These are the activations of a small neural network, seen along a few directions. Each row is one input.
In each table, some parts of the input vary, and every possible input appears once, in random order.
A made-up example of a description, with smaller parts first: one of 8 places around a ring, together with either a single point or one of 9 places around a ring or (one of 3 separate values, together with one of 4 places along a line).
Shared parts are said once, and a part with two or three values counts as separate values.

Other details of the inputs shift rows strongly along two fixed directions, in all tables alike. That doesn't count.

Table:
r1: [  3.9  -1.3  -8.0   4.9   5.4  12.2 -30.5   3.3   9.5   0.2  14.4 -24.5]
r2: [ 15.7  -5.7  -4.7   5.2   4.8 -12.0 -17.7  -8.0  24.4  19.9  -1.4 -10.4]
r3: [-48.0  15.5  14.5 -25.0  23.0   9.6 -16.5  32.4  -5.6  -3.3 -13.6  76.6]
r4: [ 14.6 -11.8   1.4  -2.6   0.9  -1.0 -15.2 -13.3  26.4  23.6   6.6  -5.5]
r5: [  7.1   2.1  -6.2  -0.2   2.9  10.4 -29.4   1.7  13.1  -2.7  13.3 -23.6]
r6: [-19.4  29.8 -13.2   7.3 -14.1 -27.1  80.0  13.9 -56.5 -14.3 -12.7  18.0]
r7: [ 17.0  -8.3   3.8  -3.9   2.1  -1.1 -15.8 -16.2  25.6  22.1   6.3  -5.3]
r8: [-20.2  23.3 -15.6  11.8  -9.4 -30.6  76.9  17.4 -63.2 -12.7  -9.9  17.7]
r9: [-22.0 -22.3  -8.8   6.7  28.7 -15.5  -3.6 -36.5  31.7 -29.7  -2.3   6.2]
r10: [-29.9  40.3 -13.5 -38.1  11.3  17.1 -14.1  38.4 -24.4  18.9   4.1  41.4]
r11: [ 16.6 -15.7   2.1   5.9  -0.9  10.8 -31.2   1.3  12.9  -4.9 -15.3  -7.0]
r12: [-19.1  30.0  -4.4 -43.2  14.6  -2.3  -3.8  25.6 -14.9  41.1  -5.3  58.4]
r13: [ 15.6 -21.8   8.9  -1.7  -5.3  22.1 -28.0  -3.8  14.5  -1.9  -7.2  -3.1]
r14: [ 13.3  -2.7  -3.9   6.1   2.2  -7.3 -15.1  -9.9  27.0  21.3  -3.0 -11.1]
r15: [-23.2  -3.4  13.3   6.9  15.9   7.3 -28.7  -5.3  35.4 -20.2  23.1  -6.1]
r16: [-28.5  16.4 -38.2 -41.7  27.4 -10.3   6.2   9.0 -28.5   8.9 -20.9  54.2]
r17: [ 17.4 -16.3  11.4  -2.7  -2.5  18.7 -29.4  -4.3  14.1  -4.9 -11.4  -5.5]
r18: [-21.9  26.9  -8.3 -37.1  18.2  -4.7  -3.6  32.0 -15.8  43.5  -8.6  54.6]
r19: [  4.3 -22.0 -24.8  -5.2  18.3  -7.3  -4.1 -28.4  11.5  -8.7 -12.4 -13.6]
r20: [ 13.6 -19.2   0.3  11.0   1.6  12.5 -32.3   2.8   9.2  -2.1 -14.0  -8.1]
r21: [ 14.5 -19.2   7.4   3.3   1.0  16.1 -29.4   2.1  13.4  -2.6 -14.6  -9.3]
r22: [ 18.0 -18.5  11.3  -3.1  -4.0  22.0 -28.6  -6.6  13.7  -3.2  -7.6  -2.6]
r23: [-15.4  24.8  -4.2  -0.1 -16.5 -21.7  82.7   7.9 -59.4 -14.7  -2.6  21.3]
r24: [ 15.1 -14.1   4.3  40.2 -29.4 -26.4  68.1 -29.5 -21.3 -33.3   3.1 -45.9]
r25: [-23.2  23.6  -4.3 -41.8  11.3  -1.7  -4.9  24.0 -17.1  44.5  -3.6  59.9]
r26: [  4.9  -1.1  -1.0  -2.4   4.7  15.4 -27.1   2.7  13.3  -0.2  14.0 -25.6]
r27: [ 24.9   0.6  18.4  60.3 -32.6 -32.4  53.1  -0.7  -9.0  -2.4  10.0 -49.3]
r28: [-14.1 -10.6  15.5  13.3  18.4 -16.1 -17.0 -15.2  45.6   1.7   9.0   7.0]
r29: [ 21.1   9.2  28.0  42.6 -41.4  -1.1  46.9  -0.4 -16.5 -27.0  31.6 -57.9]
r30: [ 13.6 -22.6  11.6  -1.4  -6.1  19.5 -30.7  -5.7  11.9  -1.7  -9.7  -4.1]
r31: [ 14.3 -12.9   2.8   6.3  -3.1  15.8 -29.5  -1.0  15.9  -3.6 -17.0  -7.6]
r32: [  6.2  -3.9   0.2  -7.3  -1.6  21.4 -26.3  -3.3  14.8   0.6  21.5 -19.2]
r33: [ 18.8  -8.2   4.1  38.9 -25.8 -26.9  69.0 -28.1 -18.9 -36.5   1.3 -47.0]
r34: [  4.1  -4.2   3.4  -6.4  -2.9  18.6 -27.6  -4.9  11.5   0.3  19.3 -21.4]
r35: [-17.8  21.4  -6.8   1.2 -17.6 -21.7  83.3  10.7 -58.4 -13.2  -2.3  21.2]
r36: [  8.1   1.8   3.2  -7.7   0.5  17.7 -26.5  -3.7  13.9  -2.8  17.6 -22.6]
Each input here is: one of 4 separate values, together with either a single point or one of 8 places along a line.
The inputs of r24 and r30 match in every part but the choice among 4 separate values. If r6 is changed in the same way as r24 into r30, which row does it become? -> r31
List by row number the other rows that have the choice among 4 separate values in common with r4. -> r2, r7, r12, r14, r18, r25, r27, r28
Change only the choice among 4 separate values in r36. List by row number the other rows that result. -> r12, r17, r33
Start at r1 and move only the place on the line of 8, one step at a time. The first step leads to r5. Which rows follow, in order? -> r10, r26, r36, r29, r32, r34

Table:
r37: [-20.7   5.6  -0.5 -11.3  15.4  -0.3  -6.0   3.6   2.0  -1.7   5.1  21.9]
r38: [-11.0   7.1 -10.0 -15.0   8.8   7.3  -8.3   6.8  -5.9  -1.5  -5.5  16.2]
r39: [  7.3   0.4   2.5  12.9 -16.4  -7.7  27.9  -5.4 -14.7  -6.0   5.7 -18.8]
r40: [  4.7   0.0   5.5  21.3 -14.3  -5.9  23.4   0.6 -12.7 -18.4  -0.9 -13.0]
r41: [ -4.4   6.8 -11.5 -20.8   5.8   5.5  -3.6   1.5  -6.3   8.9  -3.4  16.0]
r42: [-18.5   4.3  -0.1  -8.6  11.7  -1.1  -6.3   3.4   3.8  -2.1  -0.7  26.8]
r43: [ -1.5   3.4  -6.6 -20.9   5.7   2.2  -4.1   1.4  -7.0   9.3  -8.8  19.0]
r44: [ -0.8   6.6 -10.0 -16.9   8.4  -5.4  -4.1   3.7  -4.1  16.5  -9.7  17.5]
r45: [  9.3   1.1   3.3  12.9 -13.5  -6.7  28.3  -4.5 -14.9  -7.5   6.9 -18.5]
r46: [ 24.4 -37.0 -11.3  -4.9  14.4  12.9 -49.7 -39.2  46.9   3.8  -7.2 -25.3]
r47: [ 11.6  -3.2   2.9  20.5 -13.6 -15.9  29.5  -1.1 -10.5   1.3  -3.3 -14.1]
r48: [ -2.7   4.8 -10.7 -14.3   8.5  -3.4  -2.6   3.0  -3.4  18.4 -10.8  18.5]
r49: [ -8.2   3.7  -5.1 -15.2   8.7   4.1  -8.8   6.8  -6.6  -1.2 -10.8  19.2]
r50: [  2.4  12.2  37.7  27.7 -23.4   6.5   8.1  23.1   0.0  -7.4  19.5 -16.3]
r51: [  7.7 -30.5  -5.0   2.6  20.9   9.3 -51.3 -36.3  57.7 -10.0   4.2 -23.2]
r52: [-17.4   4.8   3.3 -11.4  12.6  -2.2  -5.8   3.8   4.2  -2.1  -3.7  25.4]
r53: [ -2.7   2.9 -10.1 -18.0   4.9   3.6  -4.5   1.1  -7.4   9.2  -5.7  20.5]
r54: [  9.8   4.3  -0.1  16.9 -10.9 -14.5  28.8  -2.5 -12.2  -0.2   6.1 -19.9]
r55: [  7.9   3.6  -0.9  17.0 -13.9 -15.4  28.3  -3.3 -11.8   1.2   4.8 -20.4]
r56: [  2.6   1.4   4.8  18.4 -10.4  -4.9  23.4   0.9 -14.6 -17.9   4.8 -18.1]
r57: [-21.4   6.8  -1.5 -12.6  14.3   0.1  -4.9   4.5   4.3  -2.3   4.5  21.0]
r58: [  4.4  14.1  13.6 -15.9  -9.4  22.9 -23.1  27.2  -6.4  21.1   7.3  10.9]
r59: [-12.2   5.8 -10.1 -16.4  10.4   6.8  -7.8   7.8  -6.6  -1.4  -2.5  14.6]
r60: [  4.2  -5.7   7.9  22.0 -13.3  -6.5  24.7   2.3 -13.1 -16.7  -4.4 -12.1]
r61: [ -3.8  10.0 -15.0 -16.9   8.5  -2.1  -3.4   3.6  -3.3  16.3  -4.5  14.4]
r62: [ -5.0   8.7 -15.2 -18.1  10.1  -2.7  -3.0   4.4  -3.9  16.4  -1.4  12.8]
r63: [ 19.0 -36.4   9.1  36.3  -1.6  -4.1 -19.4 -42.8  49.0 -25.1  13.3 -57.6]
r64: [ 33.4 -22.9   5.8   2.1   2.1  24.2 -71.4 -12.3  51.8  20.3   8.6 -37.8]
r65: [-10.1   2.0  -5.7 -12.6   8.8   6.1  -7.5   6.2  -5.9   0.5 -11.8  20.3]
r66: [ -3.2  -3.1  -7.8 -17.2   5.8   3.0  -3.2   2.7  -7.8  11.1  -9.1  21.3]
r67: [  8.6   2.2   2.3  11.4 -14.7  -6.3  29.4  -3.6 -12.4  -8.1   6.4 -19.4]
r68: [  0.5   0.8   3.9  18.4 -13.4  -5.8  22.9   0.1 -14.3 -16.4   3.5 -18.4]
r69: [ -2.3  14.1  15.0  -9.9  -5.6  24.8 -27.4  32.5  -6.1  10.5   5.5  11.4]
r70: [ -2.1   5.9 -13.6 -13.9   7.6  -4.0  -4.6   3.2  -4.5  16.5  -6.6  18.9]
r71: [ -4.9  -4.4  16.5  25.7  -9.5 -12.9  27.8  -0.7  -2.5 -17.6   2.6  -6.2]
r72: [ -5.0   0.0  16.8  24.7  -9.5 -11.6  28.2  -2.8  -0.7 -17.6   2.0  -7.4]
What is each input in this table made of? -> one of 4 places along a line, together with either a single point or one of 8 places along a line
The inputs of r67 and r57 match in every part but the place on the line of 4. If r45 is changed in the same way as r67 into r57, which row does it become? -> r37
List by row number the other rows that have the place on the line of 4 in common with r70. -> r44, r47, r48, r54, r55, r61, r62, r64
List by row number the other rows that have the place on the line of 4 in common with r40. -> r38, r49, r56, r59, r60, r65, r68, r69

Table:
r73: [ -2.2 -17.5  -7.2   1.4  12.4   1.7 -17.1 -16.4  19.2  -9.6  -6.7   1.4]
r74: [-21.7  16.8  13.2  -1.1  -0.3  -3.5  15.6  22.6 -15.6   0.9  -0.4  26.9]
r75: [-10.3  16.4   3.9  -9.4  -5.2   6.3  13.9  18.8 -25.4  -4.9  -0.6  17.7]
r76: [ 11.7 -16.1 -10.6  -6.1  10.0  -2.9 -12.5 -18.5  15.7   8.4  -8.2  -3.7]
r77: [  1.4 -12.5 -12.7  -7.4  11.4  -0.2 -15.7 -19.3  14.7  -0.1   1.6  -8.4]
r78: [ -5.7  18.7  -3.3  -7.1  -6.7   2.9  14.0  22.1 -27.7   6.1  -3.9  13.0]
r79: [  5.9  -4.3  -2.7   0.3   7.1   0.8 -23.9  -5.5  21.7   9.9   4.7  -8.4]
r80: [-14.3  20.3   5.1  -5.8  -2.9  -4.1  16.8  19.3 -16.7   8.8  10.1  17.5]
r81: [  4.5 -15.4   2.2  -0.8   5.2  12.2 -27.3  -4.8  12.6 -10.2  -5.4  -3.9]
r82: [ -0.2  -6.6   4.5  -1.6   8.3   5.3 -21.7  -8.1  24.6  -0.3   6.2  -5.5]
r83: [ -6.0  18.2   6.4  -5.2  -6.6  -7.2  16.9  17.7 -17.0  17.8  -0.1  22.7]
r84: [ 30.0  -9.5  16.3  64.5 -36.8 -29.3  64.2 -20.1  -8.2 -32.3   9.4 -71.3]
r85: [ -0.7 -12.2  -9.4  -5.0  10.9   1.7 -15.6 -19.5  18.4  -7.3  -2.0  -3.6]
r86: [ 16.1 -13.2  -4.8  -6.8  -0.7  10.1 -22.6  -7.4  11.8   9.8  -7.6  -8.0]
r87: [ -8.7  16.8  -0.9  -9.9  -6.0   6.2  14.9  19.0 -28.0   3.0   2.8  13.6]
What is each input in this table made of? -> one of 3 separate values, together with one of 5 places along a line
The inputs of r84 and r79 match in every part but the choice among 3 separate values. If r73 is changed in the same way as r84 into r79, which row does it become? -> r74
Change only the choice among 3 separate values in r76. List by row number the other rows that result. -> r83, r86
Change only the choice among 3 separate values in r82. List by row number the other rows that result. -> r75, r85
